A small network was shown many inputs. Here are its activations along a few directions, one row for each input.
In each table, some parts of the input vary, and every possible input appears once, in random order.
A made-up example of a description, with smaller parts first: values(3) and (point or line(9) or (ring(5) and line(6))).
Shared parts are said once, and a part with two or three values counts as separate values.

Rows:
x1: [  0  -6  -1   5   3   6  18  14   9  -9 -11   7  18  -1  -1  -4]
x2: [ -2 -13 -15 -15   5   5 -13  -7  11  12  -4  -3  -1   7  -8  -5]
x3: [ -7   8 -12 -15  -8 -15  22  19  10  -5  12   4   5  -3  -5   6]
x4: [-10  -9  -2  -8  -1   0  11  14  18  -8  -7   9  21  -7  -2   4]
x5: [ -5   5 -21 -18   0  -6  -6   2   5  16  14   0 -12  16 -14  -5]
x6: [  2 -10 -11  -7   9  10  -8 -12   1   8  -8  -8   1  16  -7 -10]
x7: [ -1   8   2   0 -13   6  13   9  -3 -22  13   2   5 -15   8  -3]
x8: [ -2   2  -9  -5  -7  13 -16 -14  -5  -4  11  -4 -12   6   4 -11]
x9: [ -3   6   3  -2  -3   4  12  18  -1 -28  11  -2  -9 -13   0  -5]
x10: [  2   2  -3   1   3   3 -17 -16  -8   8  -8  -9   0  12  18 -22]
x11: [  8   3   8  14  -5   0  13  11   2  -6  -6   1  17  -4  26 -15]
x12: [ 15   4  45  35   4 -19   9  -4 -10  18 -11   8   5 -20  -5  43]
x13: [ -5  -2 -13  -3   5   7 -16  -4  -4  -9  13 -10 -22   5  -5 -10]
x14: [ 10   2  28  17   8 -13 -21 -30 -25  29 -20   3 -16   1  -8  38]
Q: The inputs of x9 and x13 match in every part but one. If x3 is changed in the same way as x9 into x13, which row does it become?
A: x5
Q: What is each input in this table made of?
A: values(2) and (point or ring(6))
Q: Which other rows does x4 become when the values(2) part takes its other values? List them by row number.
A: x2

Rows:
x15: [-12   1 -25 -24   0   3 -17  -8   1   3   7  -3 -12  16  -8 -14]
x16: [ -9   0  -3   0 -10   8  15  16  10 -28   1  -1  21  -9  19 -15]
x17: [ 10  20  45  33  -3 -22  -6  -9 -29  13   2   6 -17 -19   0  40]
x18: [ 15   5  37  25   6 -33   5 -12  -8  47 -27  12  16  -4  -1  44]
x19: [  3   2  -8  -2   1   6  11   9  -2 -16  -3  -7   5   4  17 -29]
x20: [  1   0 -14  -3  -2   8 -11   1   2  -1   7  -4  -5   7  16 -30]
x21: [ -7  -2 -16 -12   4   2  18  22  16 -13  16   1   2   2 -19  -6]
x22: [ -5  -3  -8 -12 -10  10  20  22  16 -22   8   6  13 -15  -2  -6]
x23: [ -9  -7 -25 -25   0  -2   0   7  13  -4  12  -5 -11   8 -13   0]
x24: [ 13 -16  41  32  19   6 -22 -28 -17  16 -30   3  -7  -9 -13  37]
x25: [  0   0 -24 -12  -5  13 -13 -19  -2   5   6  -8  -5  17   5 -21]
Q: What is each input in this table made of?
A: values(3) or ring(8)
Q: What sort of input is x18?
A: values(3)
